Each row below holds a small network's activations on one input, seen along a few directions.
In each table, some parts of the input vary, and every possible input appears once, in random order.
A made-up example of a description, with smaller parts first: one of 3 separate values, together with either a single point or one of 9 places around a ring or (one of 6 places along a line, together with one of 8 places around a ring).
Shared parts are said once, and a part with two or three values counts as separate values.

Other details of the inputs vary at random and push rows far along two fixed directions, the same in every table; ignore that.
To show where, the next rows are all for the same input, with only those details redrawn:
[-35  11  -3 -38   8  -5  -4 -12  45 -23  -2]
[-30  12   4 -25   3 -12   7  -2  34 -15 -13]
[ 33   2  20  22 -16   4  13  23 -37  -6   1]
[ 35   2  21  23 -16   4  13  23 -39  -7   1]
[-30  13   4 -25   3 -12   7  -1  34 -14 -13]
[-31  12   4 -26   3 -11   7  -2  34 -16 -13]
[-31  12   4 -26   3 -12   6  -2  34 -15 -12]

Table:
row 1: [ -1  14 -13   6  -4 -11  22  19 -13  -2  -2]
row 2: [-19  10  30  -5   3  10   8   3   7  35 -42]
row 3: [-15   5  24 -12  18 -20  24   8   1  17 -20]
row 4: [ 23   6   9  19  15   1  16  24 -40  15  10]
row 5: [-30  -1  -7  -4  -4 -23   4   5  31   3 -16]
row 6: [-34  19  -2 -26   6 -10  22  -6  31  -6  -1]
row 7: [-35 -14 -15  -4   6 -19  -5 -13  28  -2 -18]
row 8: [-34   1 -20 -18  18 -10  -1 -40  43  -8   6]
row 9: [ 26 -10  -6 -27   0  34 -42 -22  -1 -39  51]
row 10: [ 28 -13 -12 -28  -8  65 -68 -52  20 -14  48]
row 11: [ -5  12  26   5 -20  15   9   8  -5  23 -29]
row 12: [ 50   0 -15  40 -15  -2   9  20 -48   7  20]
row 13: [-16   6 -26   8  -2 -30  18  12  14   9 -19]
row 14: [ 33  -6 -34 -15   8  36 -46 -34   7 -28  75]
row 15: [-34  -4  -7  -1  10 -22  -8 -20  33  -5 -17]
row 16: [-36   9 -22 -42  35 -10 -11 -12  32  -2   7]
row 17: [-33   2 -17 -25  25 -18   0   7  18   7 -11]
row 18: [-21  15  18   6 -16  -2   7  -6  26  30 -41]
row 19: [ 27 -15 -36  -8  16  36 -42 -40  -1 -27  63]
row 20: [ 20 -22 -26 -24  -4  36 -40  -5 -12 -28  50]
row 21: [ 18  -1  27  11  11  -6   9  19 -26  10 -11]
row 22: [ 20 -10  -4 -41  -8  74 -62 -45  11 -20  46]
row 23: [ 35 -26 -13  49 -13  -1   5  17 -48   9  -2]
row 24: [-32   4 -39 -10  18 -20  -1 -23  33  -4  -7]
row 25: [ 26  -1  20  28 -17   3   4  28 -41  -3   3]
row 26: [ 38  -6 -12  26 -17   7   9  33 -54  -2  15]
row 27: [ 36  -9  28  29   3   4  -7  28 -53  11   7]
row 28: [ 25 -10  13  24 -22   6   5  33 -44   0   4]
row 29: [ 42 -19 -23  46 -10  -3   6  15 -55   7   6]
row 30: [ 27 -26 -36 -13  -1  29 -49 -17   2 -23  54]
row 31: [-20  23  -3   1   3 -14  34  18   7   2 -10]
row 32: [-12   9   6   9  -5 -29  18   3  24   2 -23]
row 33: [-26  -5  16  -5  12 -20   9  24   2  16 -25]
row 34: [-23  -6   1  -4  15 -20  12  25   1  19 -23]
row 35: [-28   1   6   0  -4   9  -1 -29  35  20 -43]
row 36: [-23  12  32  -9   6   6   4   4   9  37 -40]
row 37: [  5   8  20   7  14  -9  26  15 -23  19  -2]
row 38: [ 17  -5  21  38 -21  14   3  -6 -25  27 -29]
row 39: [ 24   2  22  13 -15  -1  26  16 -34   0   2]
row 40: [-29  -5 -13 -19  16 -13 -13 -35  46 -17  -7]
row 41: [ 10   2  10  30 -13 -18   7  16  -9   8 -10]
row 42: [-14  -4   5  13   3 -27  26 -13   8   9 -26]
row 43: [ 34 -16 -12 -21  -1  26 -38 -39   4 -24  58]
row 44: [ 13  11   6  26 -10 -13  29   9 -11  12   1]
What is each input in this table made of?
Answer: one of 4 places along a line, together with either one of 2 separate values or one of 9 places around a ring
Changing only the place on the line of 4 turns row 32 into row 9. The same change can be made to row 18. Which row results?
Answer: row 11
Changing only the place on the line of 4 turns row 4 into row 19. The same change can be made to row 17. Which row results?
Answer: row 29
Which other rows does row 22 become when the choice among 2 separate values takes its other values? List them by row number.
Answer: row 11
Which other rows does row 44 become when the place on the line of 4 takes its other values? List them by row number.
Answer: row 6, row 8, row 37

Table:
row 45: [ 66  -4  59  39 -29   8  34  -4 -62  -2  13]
row 46: [-52  20 -15  -6  10 -94  50  43  52 -33 -14]
row 47: [ -3  17  28  47  28 -75  74  50 -54  56 -74]
row 48: [-66 -20 -18   1  -8 -57  28  -6  57   7 -80]
row 49: [-14   0   3 -57 -11  52 -54   4   6 -11  35]
row 50: [-50  39 -38  -7  -3 -82  60  48  52 -19 -11]
row 51: [-80  -8 -17   3  37 -58  37  -5  34  -5 -47]
row 52: [ 58  -5  24  33   3  27  21  57 -79  44   7]
row 53: [ 11  16  -9  -7  -2  41 -30 -55  35   6  33]
row 54: [-53  26  32  11   9 -39  23 -30  73  29 -59]
row 55: [ 64   9  -7  42  15  -1  26  32 -93  36  16]
row 56: [ 59 -28  18  78 -30   7 -27  11 -51  31 -16]
row 57: [ 13  14   3 -40 -12  41  -3 -54  20 -22  50]
row 58: [  5 -12 -40  -4 -13  39 -62 -40  30   9  23]
row 59: [  8   1  23 -40  -4  41 -41 -22  15 -54  12]
row 60: [  4 -32 -62 -18 -20  27 -36 -36  19 -21  22]
row 61: [-18 -14 -59  -8  23  18 -17 -29  -1 -26  45]
row 62: [-13 -19  30 -55   2  35 -64   1   3 -19  28]
row 63: [ 57 -23  46  30  17  15   7  50 -76  34   3]
row 64: [  5  22  -1 -42 -14  55 -27 -16  20 -40  14]
Changing only one part turns row 50 into row 46. The same change can be made to row 61. Which row results?
Answer: row 51
What is each input in this table made of?
Answer: one of 2 separate values, together with either a single point or one of 9 places around a ring
